Each row below holds a small network's activations on one input, seen along a few directions.
Each table varies a few parts of the input and shows all the possible inputs, shuffled.
Descriptions start from the smaller parts, as in this example, which fits no table here: one of 3 separate values, together with either a single point or one of 9 places around a ring or (one of 4 places along a line, together with one of 5 places around a ring).
Shared parts are said once, and a part with two or three values counts as separate values.
In the rows, 128 means zero.

Other details of the inputs shift rows strongly along two fixed directions, in all tables alike. That doesn't count.

Table:
x1: [ 69 107 129 142 113 161 123 124 164  99 129 140]
x2: [175 124  94 165 152 142 131 107 126 176 184 145]
x3: [248 173 148 111 177  63 129 163  83 212 125 121]
x4: [ 83 150 174  90  94 111 122 163 129  94  69 116]
x5: [174 148 145  98 140 105 155 163 102 138  98 124]
x6: [248 166 146 126 183  69 130 114  72 178 115  99]
x7: [ 36  54  62 205 125 204 121  76 205 110 212 169]
x8: [150 120  97 164 162 122 129 123 146 167 179 150]
x9: [152 122  91 157 141 130 136 121 131 161 179 139]
x10: [110 136 189  86 113 123 105 146 125 114  72 119]
x11: [165 122  76 154 150 127 144 120 120 167 190 144]
x12: [104 133 165  79  90 129 130 151 117  88  70 115]
x13: [ 60  98 127 119  92 169 124 119 153  78 129 133]
x14: [153 152 145 123 139  88 117 120 102 122  91  97]
x15: [106 150 164 109 123  95 116 123 116  89  68  97]
x16: [ 85 149 154  88  76 119 123 161 111  87  67 114]
x17: [ 84 153 172  95  89 118 104 158 124 100  67 115]
x18: [176 119 116 144 161 137 137 114 130 171 168 144]
x19: [165 123  77 147 135 147 145 115 112 156 175 140]
x20: [ 59  97 133 121  93 170 118 114 161  87 124 130]
x21: [165 128  91 166 166 123 143 121 137 174 183 155]
x22: [ 64 113 110 135 103 144 133 131 150  94 138 140]
x23: [173 119 101 140 162 126 155 131 127 158 171 142]
x24: [ 64 114 100 136  98 149 138 130 146  91 133 142]
x25: [ 72 105 123 150 129 146 121  86 153  79 119 112]
x26: [162 117 105 162 147 139 118 109 133 171 177 143]
x27: [ 99 136 182  94 117 116 110 108 115  78  51  89]
x28: [170 117  94 157 144 140 133 110 125 168 186 140]
x29: [209 187 212  50 149  63 137 198  82 152  41  96]
x30: [ 60 108 118 128  79 167 114 120 144  81 129 129]
Description of these inputs: one of 5 places around a ring, together with either a single point or one of 5 places along a line.
Q: Changing only the place on the ring of 5 turns x19 into x12. The same change can be made to x30. Which row results?
A: x13
Q: Change only the place on the line of 5 in x21. List by row number the other rows that result.
A: x4, x8, x22, x24
Q: Change only the place on the ring of 5 in x6. List by row number the other rows that result.
A: x14, x15, x25, x27
Q: Change only the place on the ring of 5 in x26. List by row number the other rows that result.
A: x3, x7, x8, x10

Table:
x31: [124 122 138 121 126 124 135 101 115 102 115 105]
x32: [ 85 111 147 145 125 150 103 106 158 109 126 130]
x33: [109 140 138 117 100 111 115 153 129 133 137 123]
x34: [169 143 145  93 134 112 162 137  97 129 100 110]
x35: [ 87 122 118 121 104 130 149 141 141 103 134 133]
x36: [155 150 144 124 153  82 132 140 113 128  92 108]
x37: [148 148 149 113 127 127 122 172 119 148 106 152]
x38: [ 84 100 125 126 109 169 107  81 141 101 132 122]
x39: [ 84 109 138 118 100 166 130 142 156 116 139 149]
x40: [162 134 152 122 145 124 119 130 117 126  98 108]
x41: [184 163 145 114 118 106 110 149  88 156 103 109]
x42: [103 134 139 140  96 138  99 136 138 135 129 132]
x43: [150 143 141 134 147 108 125 108 105 115  99 101]
x44: [180 168 135 118 119  86 122 147  75 148  95 102]
x45: [ 82 120 140 146 130 128 107 115 155 105 126 125]
x46: [122 131 135 114 125 125 124  92 107 105 107 111]
x47: [137 130 144  98 116 138 133 170 121 144 125 154]
x48: [153 144 121 110 101 108 134 134  90 133 126 108]
x49: [121 116 163 111 128 132 116 120 139 129 122 123]
x50: [ 82 117 131 139 106 165 117 136 165 112 132 151]
x51: [165 146 129  86 118 114 160 162  84 130 109 133]
x52: [145 125 156 101 132 131 136 147 133 148 118 133]
x53: [236 116  62 157 159 126 143 111 101 216 222 138]
x54: [117  80  55 195 157 143 146  65 156 140 221 144]
x55: [172 112  67 173 179 114 144  73 124 175 206 143]
x56: [ 91 118 109 145 120 153 136 108 141  89 116 124]
x57: [ 93 125 107 141 108 154 138 123 138  91 124 133]
x58: [196 131  87 174 195 115 150 124 135 201 192 147]
x59: [ 88 111 111 119  94 158 152 125 134  91 134 132]
x60: [ 91  94 132 129 111 164 115  93 145  98 132 113]
x61: [140 145 152 102 130 110 143 169 124 146 124 134]
x62: [127 150 131 134 143  96 113 107 118 121 103 117]
x63: [150 147 168 119 146 115 102 119 122 149 101 128]
x64: [194 158 161 106 151 114 132 149 104 147  87 111]
x65: [178 135 156  86 135 126 143 145 108 142 104 112]
x66: [160 138 169 116 152 110 116 146 124 144 101 121]
x67: [127 149 134 125 131 116 126 172 125 144 116 147]
x68: [ 95 105 110 111  91 176 133 139 135 104 138 149]
x69: [160 147 154 120 144 123 104 108 108 133  94 112]
x70: [225 100  84 155 187 136 154  98 120 189 203 133]
x71: [164 125 171  94 142 110 127 148 121 149 105 121]
x72: [ 80 128 125 140 115 142 124 146 160 112 134 144]
x73: [161  81  50 186 168 154 162  71 138 149 221 141]
x74: [ 91 122 122 118 107 139 136 162 140 121 140 154]
x75: [ 83 121  95 138 103 158 133 131 129  92 121 146]
x76: [118 148 117 124 125 109 134 161 117 124 107 139]
x77: [ 85 114 132 147 132 132 114 127 157 108 126 127]
x78: [ 84 134  99 153  95 116 110 127 134 113 131 120]
x79: [112  88  70 183 160 154 128  70 160 154 221 159]
x80: [ 88 116 135 123 120 137 136 137 151 119 132 135]
x81: [138 151 151 127 152 100 105 123 124 143 111 124]
x82: [ 88 114 135 143 119 161 118 124 165 115 125 142]
x83: [192 106  70 172 184 108 162  99 127 177 206 137]
x84: [156 160 141 119 148  88 144 148 116 136  92 116]
x85: [ 81 121 104 119  97 134 146 148 134 101 134 148]
x86: [126 157 138 128 114 101 104 156 126 138 122 124]
x87: [130 121 138  96 107 152 137 144 127 120 122 128]
x88: [ 77 119 119 156 125 123 116 101 148  90 121 117]
x89: [160 141 158 125 144 122 112 117 116 123 101 104]
x90: [141 137 152 104 102 119 113 152 118 153 129 128]
x91: [ 91 117 119 125 116 128 148 126 142 104 128 125]
x92: [132 152 130 124 130 103 140 153 123 128 108 126]
x93: [166 149 138 105 125 129 125 165 102 135  96 138]
x94: [ 93 116 118 135 102 173 120 126 151  98 125 137]
x95: [ 86 109 116 151 120 148 126 100 139  79 112 115]
x96: [155 157 131 108 110  76 130 153  96 147 119 109]
x97: [117 122 151 112 135 111 126 144 137 122 121 123]
x98: [129 127 152 115 141 106 121 131 130 134 125 118]
x99: [ 86 106 148 120 113 152 104  99 150 119 126 137]
x100: [ 81 120 114 152 120 147 109  76 132  86 112 120]
Q: Changing only one part turns x76 into x85. The same change can be made to x92. Which row results?
A: x35
Q: Changing only one part turns x46 into x100. The same change can be made to x53. Which row results?
A: x41
Q: What do these inputs look like to the network?
A: one of 2 separate values, together with one of 5 places around a ring, together with either a single point or one of 6 places along a line
Q: Change only the choice among 2 separate values in x91. List by row number the other rows that result.
A: x84
Q: List by row number the other rows that have the choice among 2 separate values and the place on the ring of 5 in common with x67.
A: x45, x58, x72, x77, x81, x86

Table:
x101: [132 162 195  76 102 104  95 147 100 118  55 104]
x102: [120 158 195  84 127  81 119 154 118 109  57  99]
x103: [213 130 125 145 194 115 135 112 125 199 170 142]
x104: [193 123  96 143 169 108 156 106 104 159 167 119]
x105: [218 140  81 150 185 102 167 113  97 170 166 129]
x106: [138 168 179  99 139  79 127 160 108 117  56 111]
x107: [176 100  81 169 165 153 146  85 130 155 188 133]
x108: [165 106  97 177 180 143 131  94 153 171 188 144]
x109: [137 164 173  87 115  75 107 153  89 117  65  94]
x110: [141 175 173  69  84 103 125 207 100 141  79 128]
x111: [ 18  68  64 146  66 213 145 128 181  84 184 169]
x112: [ 16 135 199  65  49 143 109 206 155  58  46 135]
x113: [ 10  74  87 183  77 200  91  72 184  69 160 136]
x114: [228 125 108 135 181 123 152 103 101 186 171 134]
x115: [ 17  92  65 192  88 178 114  80 175  68 168 142]
Q: Changing only one part turns x105 into x106. The same change can be made to x111. Which row results?
A: x112
Q: What do these inputs look like to the network?
A: one of 3 separate values, together with either a single point or one of 4 places along a line
Q: Change only the choice among 3 separate values in x103. List by row number the other rows that result.
A: x101, x114
Q: Change only the place on the line of 4 in x101. List by row number the other rows that result.
A: x109, x113, x115
Q: Change only the choice among 3 separate values in x102. List by row number the other rows that result.
A: x104, x109

Table:
x116: [144 151 163 104 128 102 116 139 108 126  88 109]
x117: [104 138 149  94  92 130 129 149 116  91  82 114]
x118: [ 90 137 158 102 102 126 120 151 132  97  86 123]
x119: [ 33 113 120 134  82 152 117 130 157  75 116 133]
x120: [126 111 109 141 127 152 134 130 145 145 167 149]
x121: [137 112 112 147 141 145 126 102 136 139 158 132]
x122: [189 130 127 130 164 121 141 125 116 167 148 132]
x123: [142 148 161 103 132 101 124 131 108 118  85 104]
x124: [150 117  77 156 146 132 152 121 129 153 181 146]
x125: [178 148 145 128 164  97 128 136 115 161 120 123]
x126: [185 143 104 134 154 101 149 124  99 156 144 123]
x127: [ 83  83  83 171 123 177 128  76 161 106 179 140]
x128: [186 136 130 141 169 109 125 119 120 172 145 128]
x129: [128 154 190  90 121 105 108 158 120 121  69 113]
x130: [118 117 115 148 133 142 122 130 150 147 160 149]
x131: [124 116 111 161 150 132 121  99 144 133 150 129]
x132: [ 36 115 117 140  83 148 114 113 149  68 110 121]
x133: [116 133 134 109 106 130 133 133 116 105 104 117]
x134: [103  91  71 166 120 173 136  98 151 125 188 150]
x135: [108 130 152 122 119 125 109 124 132 113 104 116]
x136: [115 116 103 142 127 138 139 130 140 132 157 144]
x137: [ 57 112 127 123  82 160 115 120 143  78 111 126]
x138: [ 81 131 143 117  95 132 110 131 130  93  96 118]
x139: [157 109  93 152 150 147 145 121 138 161 182 151]
x140: [107 131 135 119 111 130 122 147 133 123 121 134]
x141: [180 138 124 133 155 114 135 147 123 178 155 142]
x142: [141 149 153 103 127  99 129 133 104 116  86 104]
x143: [138 112 100 145 139 143 140 101 129 129 156 129]
x144: [ 39 111 125 141  92 148 110 105 153  68 110 118]
x145: [ 76 128 150 125 107 128 107 117 139  86  91 111]
x146: [ 98 136 145 122 116 125 118 145 139 114 107 130]
x147: [191 129 126 131 167 118 140 115 114 162 145 126]
x148: [132 108  96 163 152 143 135  99 144 141 173 142]
x149: [155 165 170  93 130  87 128 173 106 142  84 120]
x150: [191 134 119 132 159 117 137 118 109 164 149 128]
x151: [ 97 135 154  89  90 131 129 160 123  95  85 122]
x152: [173 140 143 114 143 118 133 151 118 165 133 136]
x153: [157 154 173  95 141  92 125 141 103 126  75 104]
x154: [ 98  90  75 163 119 175 137 108 159 131 193 157]
x155: [178 137 147 119 155 115 127 127 114 157 124 123]
x156: [117 125 150 117 122 138 118 132 136 124 117 130]
x157: [173 148 121 117 139  99 146 140  98 144 122 120]
x158: [124 123  92 155 130 130 135 115 130 130 156 134]
x159: [162 156 170  79 121 103 137 174 103 139  87 121]
x160: [141 121 100 148 135 132 132 121 128 146 160 137]
Q: What do these inputs look like to the network?
A: one of 5 places around a ring, together with one of 9 places around a ring
Q: Changing only the place on the ring of 5 turns x116 into x150. The same change can be made to x138. Which row results?
A: x137
Q: Change only the place on the ring of 5 in x123. List by row number the other rows that result.
A: x121, x127, x135, x145
